A small network was shown many inputs. Here are its activations along a few directions, one row for each input.
In each table, some parts of the input vary, and every possible input appears once, in random order.
A made-up example of a description, with smaller parts first: ring(5) and (point or (values(2) and line(4)) or ring(9)).
Shared parts are said once, and a part with two or three values counts as separate values.

Other details of the inputs shift rows strongly along two fixed directions, in all tables alike. That doesn't count.

Table:
row 1: [ 13 -19  25 -20 -15   3 -18   9  -6  27  24  -7  -4]
row 2: [-20  10   8   3  15  22   2  -5   2   9   8  -4  14]
row 3: [ -5   8   7  -5  15  11 -11   1   9  13  -2  -8   2]
row 4: [ 34 -20 -14  -6  18  -9   0  12  -4   2  -7 -14   3]
row 5: [-12 -10  -2 -10  18 -24   8  12  -7   2   7  -8  -3]
row 6: [ -7   2  -1 -10  -4   9 -23  14  -4  27  -5 -12  -1]
row 7: [ -5   3   1  -9   0  -1  -9  11   0  21  -4 -17  -6]
row 8: [ 34 -29  19   0  10   0  -4 -11  13  -5  11 -26  14]
row 9: [ -9  -2   1 -18   7  -4  -6  12 -13  13   7  -4  -7]
row 10: [ 23 -23  24  24 -86 -23  28 -70  38 -17  31  42 -30]
row 11: [ 21 -13  -6  15  23  20   8  -5  13  -6  -4 -13  21]
row 12: [-10  13   2  -6   8   8   1   7  -5   3  24   1   4]
row 13: [ 31  -5 -12   5  24   6   6  13   3  -9  11 -12  16]
row 14: [-12   8  -3   3  19 -11  15   7  -1  -9  23  -1   7]
row 15: [ -12   54  -93   47   -5   14   19   -7   -2  -47 -104   76  -16]
row 16: [ -6   4   9  -6   9  21 -23   4   6  19   0  -4   4]
row 17: [  2   0   1 -17  14   0  -6  20  -8  22   2  -9  -4]
row 18: [-16  12   2  -5  10  -1   9  13  -2  -6  21   2   6]
row 19: [-22  -5  -4  -4  12 -24   3   6  -3   2  -1 -20   3]
row 20: [ 3 16  2 -2 11 13  1 13  0 11 19  0  2]
row 21: [  1 -13   8   4  -3 -14  -2  10 -30 -24 -25 -17   8]
row 22: [  8 -16   7  -4   9 -13   1  20 -36 -25 -18  -9   8]
row 23: [  22  -25   23    1 -111  -39   10  -56   27   -8   21   32  -47]
row 24: [ -11   52  -93   37   -1    0    6   -4   -3  -48 -111   70  -27]
row 25: [-21   6  10  -7  11  -3  -2  -3   6  -2   0  -5   3]
row 26: [  0  13   2  -6   7  23 -13  17  -3  17  20   3   8]
row 27: [  8   1   6  10   8   0   9  14 -28 -35  -4   0  16]
row 28: [  25  -20   16    1 -104  -27    2  -54   21    0   19   30  -49]
row 29: [ -8   7   7   4   9  36 -12   2   5  22   6  -1  16]
row 30: [-19  -1   4   1  22 -13   2  -5   7  -5   3  -8   5]
row 31: [ -7  -9  34 -11  -2   3 -10 -14   3   9  24 -16   3]
row 32: [ 23 -16 -14   0  15  -8  -5   9   0   3 -14 -28   9]
row 33: [-24   9   9   4  13  11  10  -4   5   1   6  -2  16]
row 34: [-5  9 12  7 13 25  3 -2  8 17  7 -6 11]
row 35: [-16  -2   1 -17  10 -13   2  16 -11   6   3  -5  -3]
Each input here is: ring(5) and (values(2) or line(5)).
Changing only the ring(5) part turns row 13 into row 8. The same change can be made to row 18. Which row results?
> row 25
Which other rows does row 21 become when the ring(5) part takes its other values? List them by row number.
> row 15, row 22, row 24, row 27
A walk changes only the ring(5) part. It starts at row 31 and steps to row 2. List the rest of the walk in order.
> row 12, row 9, row 28
Which other rows does row 22 become when the values(2) part takes its other values? List them by row number.
> row 4
A walk changes only the line(5) part. It starts at row 5 and steps to row 35. List the rest of the walk in order.
> row 9, row 17, row 1

Table:
row 36: [-23  19 -47  14  73   1  10  36 -21 -21 -53 -24  31]
row 37: [  6  18 -16  23 -61   6   8 -42  29  -8 -13  58 -33]
row 38: [ -2 -32  70 -16 -30 -19   3 -14 -12  -6  51 -19   6]
row 39: [ 11  12 -35  12 -60 -13   1 -33  27   1 -30  44 -46]
row 40: [-16   6   0 -13  29  -6  -2  31 -22   0   7 -16  10]
row 41: [-31  15  13   0  40  20   2  11  -5   2  13 -10  25]
row 42: [  48  -29   17   33 -109  -26   28  -68   17  -49   -1   46  -32]
row 43: [  6 -26  61  -8 -31  10  -8 -20   4  14  44 -18  10]
row 44: [-30  30 -33  -1  69  19   3  29  -1  12  -9  -5  19]
row 45: [  7 -12   6  -7  39  -5  -9  12  -9 -11 -12 -24  17]
row 46: [ -2  50 -85  22 -21  17  -2  -3  18   2 -59  66 -37]
row 47: [-46  30 -25  -6  57  14 -10  39 -28   6 -36 -12  18]
row 48: [  2  22 -47  16 -42  -2   0 -29  31   4 -31  47 -38]
row 49: [-10  15   1  -4  34  17   1  16  -2   8  20  -8  17]
row 50: [ -8  16 -42  -3  78  10  -9  41 -18  -7 -48 -11  20]
row 51: [-21  10   4  -4  35   5   3   5   8   8  17 -14  14]
row 52: [ 28 -40  61  -6 -17  -4  -5 -19  -8 -19  26 -17  13]
row 53: [ -3   4   2 -11  18  15 -13  25 -12  20   2 -22  10]
row 54: [-18  15 -17 -10  35   7 -11  38 -22  11 -12 -15   9]
row 55: [-11  41 -88  16 -18 -10   5   0  10  -4 -68  62 -45]
row 56: [  7 -29  64 -13 -32   2  -9 -15  -4  13  38 -24   7]
row 57: [-15   2  11  -6  30  11  -6   8   8  18  16 -25  16]
row 58: [-10 -12  16 -14   3 -14  -7   5  -6  10  11 -23   1]
row 59: [ 19 -20  47  -8 -17  11  -4  -8   7  17  52 -18  10]
row 60: [  3 -25  34 -17 -11 -24   5   0  -6   3  37 -16  -1]
row 61: [ 16  21 -79  37 -20 -14  25 -13   9 -37 -69  52 -24]
row 62: [ 46 -41  50  -9 -18  -6  -7  -9  -8 -13  33 -18   8]
row 63: [  2   4 -22  12  45   6   9  32 -27 -22 -24 -23  30]
row 64: [-11   6   1  -6  39  17  -4  17   4  22  12 -19  17]
row 65: [ 36  -9 -11  14 -92 -10   6 -54  39   5   5  54 -49]
row 66: [  1 -31  50 -19 -21 -31   3 -11  -2   0  45 -24  -2]
row 67: [ 17 -30  40 -16 -23  -4  -7  -7   3  22  35 -24  -1]
Changing only one part turns row 55 into row 47. The same change can be made to row 67. Which row results?
> row 56
What is each input in this table made of?
> line(4) and (values(2) or line(6))
List by row number the other rows that have the line(4) part in common with row 48.
> row 36, row 39, row 45, row 51, row 57, row 58, row 66

Table:
row 68: [-17 -16  45 -23 -11 -24   1  12 -15   8  54 -17   4]
row 69: [-50  48 -52   4  -1  -4  -6  15  -9  -7 -51  43 -25]
row 70: [ 46  -3  -6  19 -72   8  -5 -48  26 -29  -8  59 -32]
row 71: [ 19   3 -11  -9 -86 -11 -19 -33  18   4  -6  62 -60]
row 72: [ -8 -27  47  -6  23  -9  15   3 -10  -6  41 -22  28]
row 73: [ 14  20 -75  27  16 -11  15  25 -19 -40 -69  18  -1]
row 74: [ 10  23 -64  10   7   5   1  -4  16  -8 -41  60 -25]
row 75: [-13  24   0   1  70  30  -7  31 -22 -18 -24 -21  35]
row 76: [-11  18 -69  11   8 -23  -3   7  -1 -18 -85   9 -19]
row 77: [  6  22 -65  27  10  -2   3  17 -21 -41 -83  16   3]
row 78: [ 22   2  -4   6 -70 -22   4 -59  40 -15 -17  49 -48]
row 79: [  7   9   8   2  54  15   5  26 -16 -17   8 -18  29]
row 80: [-36  39 -67  13  28 -15  12   5  18 -16 -42  32 -13]
row 81: [ 15 -46  75  -1 -79 -33   5 -64  29 -11  55   0 -18]
row 82: [-11  44 -53  37 -12  29  13 -15   9 -21 -44  41  -5]
row 83: [-25  14   2  -6  75  21  -7  26 -22   1 -28 -17  26]
row 84: [ 16  -6   6  -8 -57  -1  -2  -6  16  31  36  11 -28]
row 85: [-22  20 -23 -33  59   7 -24  52 -21  28   2 -12   7]
row 86: [ -8 -12 -10 -24  25 -27  -4  51 -42   6  -9 -38   2]
row 87: [ 37 -40   4   2 -31 -34  17 -12 -10 -21  -4  -2  -8]
row 88: [ 37  -7  -7  14 -62 -20  23 -46  26 -21  -4  63 -44]
row 89: [-29  20 -26 -14  90  34 -23  40 -18  11 -38 -10  33]
row 90: [ 20  -2 -17  23 -75  -8  32 -52  32  -8   7  56 -33]
row 91: [  5 -20  42  -5 -12  11 -15 -15  24  33  29 -36  11]
row 92: [  0 -25   8  -3  29 -10  -2  22 -33 -10 -32 -33  24]
row 93: [ -6  43 -89  30  11  23  14   6  18  12 -60  55 -20]
row 94: [ 21 -40  90  -4  10  35 -13   6  -8  20  68 -70  52]
row 95: [-51  27  -1 -24  87  38 -31  70 -35  55  -5 -57  41]
row 96: [ 23  34 -65  21   5  12   0  -1  11 -23 -37  56 -16]
row 97: [  7 -46  84 -36  31   2 -32  -2   0  27  63 -70  33]
row 98: [ 40 -49  88  18 -94 -16  11 -64  14 -35  63  11  -5]
row 99: [ 16 -49  74 -38  37  -7 -20   7   4  26  80 -68  30]
row 100: [-44  -6  43 -20  69  21 -11  24  -8  30  31 -80  56]
row 101: [  9 -18  40 -18  19 -18   0  -5   8   7  37 -31   6]
row 102: [ 54 -67  46  -4 -77 -57  13 -39  12 -13  39 -21 -25]
row 103: [-17   8  -4   1  44  38  -8  21  -1  27 -19 -17  27]
row 104: [ 27   4 -29  18 -65 -10  10 -42  50  15   3  38 -43]
row 105: [-21  42 -72  23  -2  -3  16 -13  31   2 -32  34 -27]
row 106: [-34  39 -57  24  17  27  11  -4   4  -2 -56  34  -5]
row 107: [ 20 -42  95 -31 -59 -17 -14 -23  -8  12  66 -21 -18]
row 108: [  3  30 -47  24  29  34   5  21   7   3 -19   9  14]
row 109: [ -1  -7  34   7  33  23  13  13 -14   0  48 -46  44]
row 110: [ 11 -16   1 -11 -53 -35  -6   1 -24  -3 -22   1 -24]
row 111: [-70  48 -32 -14  72  27 -14  56 -34  35 -24 -28  26]
row 112: [ 34 -49  85   5 -43 -17  17 -32   0 -27  84 -21  20]
row 113: [  6  -9   3  22 -71 -15  17 -57  20 -30 -12  61 -33]
row 114: [ -9  12  -4 -21   4  -9  -3  21  -9   7   7   7 -20]
row 115: [-44   6  28 -35  69  14  -5  57 -35  40  48 -70  45]
What is each input in this table made of?
> values(2) and line(4) and (point or ring(5))
Changing only the values(2) part turns row 72 into row 113. The same change can be made to row 105. Which row results?
> row 100
A walk changes only the line(4) part. It starts at row 70 and steps to row 89. List the rest of the walk in order.
> row 97, row 71
